Each row below holds a small network's activations on one input, seen along a few directions.
In each table, some parts of the input vary, and every possible input appears once, in random order.
Descriptions start from the smaller parts, as in this example, which fits no table here: ring(8) and (point or (values(2) and line(4)) or line(9)).
Shared parts are said once, and a part with two or three values counts as separate values.

Other details of the inputs vary at random and push rows far along two fixed directions, the same in every table; ignore that.

A family of inputs:
R1: [ 32  49  13  34  16 -12 -31   0  19  -7   5  11 -24 -18 -23]
R2: [-50 -39  15 -40  50  37 -10 -59 -11  17 -48 -21 -80  13  28]
R3: [ 34  17  14  21 -27 -15  23  15 -14 -12  54 -11  24   3  -9]
R4: [ 24  19  26  36 -19  -1 -46  13  28 -43  11   5 -26 -27   4]
R5: [-18 -27  -8 -32 -20  18  29  -7  -9   8  -9 -16  18  12  12]
R6: [ 22  27  12  36   0   0 -24  17  32 -33  30   4 -30 -21   2]
R7: [-14 -18 -12 -35 -13  13  37  -2 -12   4   0 -24  16  23  18]
R8: [ 22  18  14  38  -4 -10 -28  10  37 -37  16   6 -34 -23  11]
R9: [-42 -47 -16 -29  18  16 -14 -18  -3   1 -55  22   0  11  32]
R10: [-54  -7   1 -57  73  21   1 -30 -32  28 -57 -11 -59   7  12]
R11: [ 26  45 -10  30   6 -14 -48  16  36 -16   1  22 -15 -27 -10]
R12: [ 19  42  56  27  30   3 -55  -8  16 -25   7   1 -91 -39  -5]
R13: [-43 -22 -23 -41  21   9 -12 -13   2  25 -62   6   5   4  15]
R14: [-10  -1 -45 -22 -21 -10  42  15  -8  15  14   4  53  15  -9]
R15: [ 36  -3  10   8 -34  -8  37  27 -25   4  56 -20  41   6 -28]
R16: [-36  -7 -15 -40  33   8  18 -27 -23  29 -29  -5 -23  23   0]
R17: [-12 -13 -36 -32  -2   4  21 -10   7  24 -25  -5  36  16   2]
R18: [-17 -50  -2  -5 -14   1  29 -32 -14  10  -3 -14   9  20  14]
R19: [  6  29  49  48  46 -10 -79  -4  24 -37 -18  40 -73 -32   5]
R20: [-28  -4 -30 -37  14   0  37  18 -18  19 -11  -7  33  11   3]
R21: [ 23  -8 -26  18 -35 -14  25   8 -10  29  20  14  67  17 -21]
R22: [ 28 -21  15  34 -56 -10  15   5 -12  -8  40  -6  57   4  -9]
R23: [ 30  15   7   6 -30  -5  20  41   3 -15  44 -16  26  -1 -19]
R24: [ 21   7  -8  31 -33 -21  12  25 -11  19  19  20  70   2 -23]
Description of these inputs: values(2) and (point or line(5) or line(6)).
Q: Changing only the values(2) part turns R19 into R9. The same change can be made to R18. Which row results?
A: R8
Q: Change only the values(2) part in R3. List by row number the other rows that result.
A: R7
Q: Change only the values(2) part in R13. List by row number the other rows that result.
A: R24

A family of inputs:
R25: [ 16  12  23  25  -6  -5  -3   5   1 -13  29  -7 -14  -6  -6]
R26: [-23  17 -14 -20  38   5 -14  -3   6   8 -35   7 -25  -5   7]
R27: [ 16  10   6  27  -5 -13 -28  12  18 -17   2  26   4 -12  -1]
R28: [ 11  19 -29  -4  -5 -14  17  29   0  16   7   8  46  -2 -18]
R29: [-11  16  12 -23  35  10  -6 -11  -3  -4 -11 -15 -56  -2   5]
R30: [ 13   3   2  31 -14  -8 -32   7  28 -23   2  21   3 -13   6]
R31: [ 20  -9  23  28 -27  -1  -8   5  10 -30  25  -9  -8 -12  10]
R32: [-47 -72 -31 -75 -23  23  81 -31 -51  51 -18 -35  57  53  11]
R33: [-39  -2   8 -60  63  29 -12 -37  -9  15 -51 -26 -92   6  10]
R34: [ -4 -20  24  -3  -2  10  -2 -14  -8 -11  -2 -12 -20   2  12]
R35: [-19  13  -8 -14  26   2 -20  -5   3   8 -33   7 -21  -7   3]
R36: [  7  -1 -25   8 -18 -10  15  20  -4  12  12  16  53   6  -9]
R37: [ 18 -16   8  14 -34  -1  28  -1 -12   2  32 -13  36  11  -4]
R38: [ 12  -9   0   4 -24  -2  34  12 -15   3  37  -9  34   9 -12]
R39: [ 11  24   0  31   4 -14 -29   7  16 -11   3  20  -5 -15  -7]
R40: [ 19  16   0  28  -7 -11 -21   5  18  -7   3  20   8 -12  -6]
Q: What do these inputs look like to the network?
A: values(2) and line(8)
Q: Changing only the line(8) part turns R35 into R40. The same change can be made to R32. Which row results?
A: R37
Q: Change only the values(2) part in R36. List by row number the other rows that result.
A: R38
Q: Change only the values(2) part in R28. List by row number the other rows that result.
A: R33

A family of inputs:
R41: [ 11   9   6  10  -7  -1  -6   8   9 -13  12  -3  -5  -7  -2]
R42: [ 14   6   6  12 -14  -4  -2  13   6 -10  15   0  10  -6  -5]
R43: [-15  -7   2 -22  17  12   2 -14  -5   6 -15 -12 -26   4   7]
R44: [-16  -7  -4  -9  12   3  -7  -4   1   0 -20   8  -7   0  10]
R45: [-10 -15  -3 -12  -6   6   8   0  -6   3  -7  -4  11   5   6]
R46: [-14  -9  -5 -18  12  10  -9 -18   7   5 -24  -5 -19   2   8]
R47: [ -7  -4 -16 -14   0   2  12  -5  -2  12  -8  -3   9   7   0]
R48: [ -5  -9  -9 -10  -7   1  26   3 -10   6  11  -8  17  11   2]
R49: [  8  18  11  16   9  -3 -26   5  14 -14  -2  10 -20 -15   1]
R50: [ -8  -6 -16 -13  -2   0  15  -2  -7  12  -6   0  16   9  -1]
R51: [-5 -7 -4  1  0 -1 -2  2  0  0 -7  8  9  1  4]
R52: [-15  -6   1 -22  16  11   1 -12  -4   6 -17 -11 -22   5   4]
R53: [ -5 -17   1  -1  -7   2   6 -14  -8   7  -7  -2  10   9   5]
R54: [ 15  20   3  21  -1 -13  -7  18   3  -7  15  12  10 -10 -11]
R55: [ 12  16  -3  15  -4  -6 -15   9  18 -11   7   6  -4 -10  -3]
R56: [ 12   7  13  19  -3  -5 -10   4   7 -16  14   3 -11  -9   0]
R57: [ -5 -10  -6 -14  -5   3  17   5 -12   9   0  -5  20   7  -2]
R58: [ 19   7  11  24 -13  -8  -8  10   5 -12  21   5   4  -8  -6]
R59: [10 15 -4  5  1 -4 -6  2  8  3  3  0 -3 -4 -9]
R60: [ -4   1   5   0   6   3  -5   0   6 -11   1  -3 -21  -4   8]
R61: [ 18  20  14  23   1  -8  -9   9   3 -12  21   4 -10  -9  -8]
R62: [ 12  20   5  16   3  -7 -13  11   6  -5   9   9  -3 -10  -9]
R63: [-11   3  -4  -8  17  -1  -5   0  -4   4 -14   8  -7  -1   2]
R64: [ 12   6  12  20  -4  -4 -14  -1   7  -7   8   6  -7  -8  -2]
R65: [  2  13  11  -2  12   3 -12   1   3  -4  -5  -3 -23  -8  -3]
R66: [-10 -13  -2 -13  -3   9   8  -7  -1   1  -3  -9  -4   7   8]
R67: [ 17 -18 -16  10 -47 -12  48  16 -22  16  38  -2  80  20 -14]
R68: [-14  -9  -9 -14   7   6  -2  -9   3   4 -19   0  -6   2   9]
R69: [-11 -11   3 -12  12   7   0 -17 -11  13 -14  -4 -13   7   3]
R70: [ -6 -15  -3  -6  -2   1  13 -14 -14  16  -6  -3  12  12  -1]
Q: Changing only one part turns R42 into R65. The same change can be made to R45. Which row results?
A: R57
Q: What do these inputs look like to the network?
A: values(2) and (line(4) or line(5) or line(6))

A family of inputs:
R71: [ 16  26  19  29  19 -16 -32 -12   6   7  -4  10 -25 -15 -18]
R72: [-13 -61  -8 -41 -27  19  43 -20 -31  26  -2 -26  38  33   1]
R73: [ 12   7  21  17 -15  -7 -20  23  -5  -7  -2   7  30 -20  -6]
R74: [ 52  31   2  31 -55 -20  23  32   9 -12  65  -9  46  -6 -26]
R75: [-39 -19  17 -42  59  23 -33 -50  -9  24 -67   4 -77   8   5]
R76: [ 20  40   9  15  11  -2  -9  31  14 -30  32 -11 -26 -24  -4]
R77: [ 18   1  -8   4 -39  -8  49  19 -11  -2  45 -17  45  13  -1]
R78: [ 20  35  54  31  33   2 -51   6  18 -48  17  -1 -89 -29  -3]
R79: [  9  47  25  -8  39  11 -46   7  29 -23 -12 -13 -87 -31  -3]
R80: [-43 -29 -19 -37  19  18   2 -29   6   5 -42  -7 -19  13  30]
R81: [ 36  61  -6  43  -2 -29  -8  55  12 -11  49  25  19 -19 -25]
R82: [ 25  56   0  19  19 -15 -31  28  16  -4   6  16 -18 -23 -27]
R83: [-44 -23 -16 -57  36  19   8 -47 -16  41 -58 -10 -23  22   5]
R84: [-29 -13   3 -13  35   3   3 -33 -17  22 -31   2 -26   9  10]
R85: [-51 -31 -28 -53  30  19   8 -14   5   7 -51  -6 -18  14  30]
R86: [-20 -55 -12 -36 -28  15  50 -31 -28  37  -7 -32  38  31   7]
R87: [ -3 -19  -7  10 -15   7  -5 -20   9   5 -13   5  11   3   9]
R88: [ 25  10  12  40 -40 -21  11  51 -16 -19  40  17  70 -14  -6]
R89: [ -6  19  40  11  37   7 -38 -19   8 -22  -7 -15 -88 -19  12]
R90: [-14 -40 -22   4 -32  -2  37 -11  -7   7   6   4  55  21  16]
R91: [  0  20 -15  -4   7   3 -27  12  31 -13 -16   8 -16 -16   3]
R92: [ -8 -60 -26 -19 -39  10  29 -12 -12  18  -7   4  59  29   9]
R93: [ -8  19  -5  -3  30  -4  -4  -5  -8   8 -10   6 -23   0   0]
R94: [ 18  -6 -30  12 -50  -9  20  13  12   4  17   2  65  11  -3]
R95: [ -6 -33 -13  -6 -12  -7  43  -1 -34  21  11  10  50  27  -7]
R96: [ 33  17  12  52 -20 -16 -21  27  22 -39  43  27   8 -18  -6]
Q: What do these inputs look like to the network?
A: values(2) and (point or (values(3) and line(4)))
Q: Changing only the values(2) part turns R88 into R73. The same change can be made to R95. Which row results?
A: R75
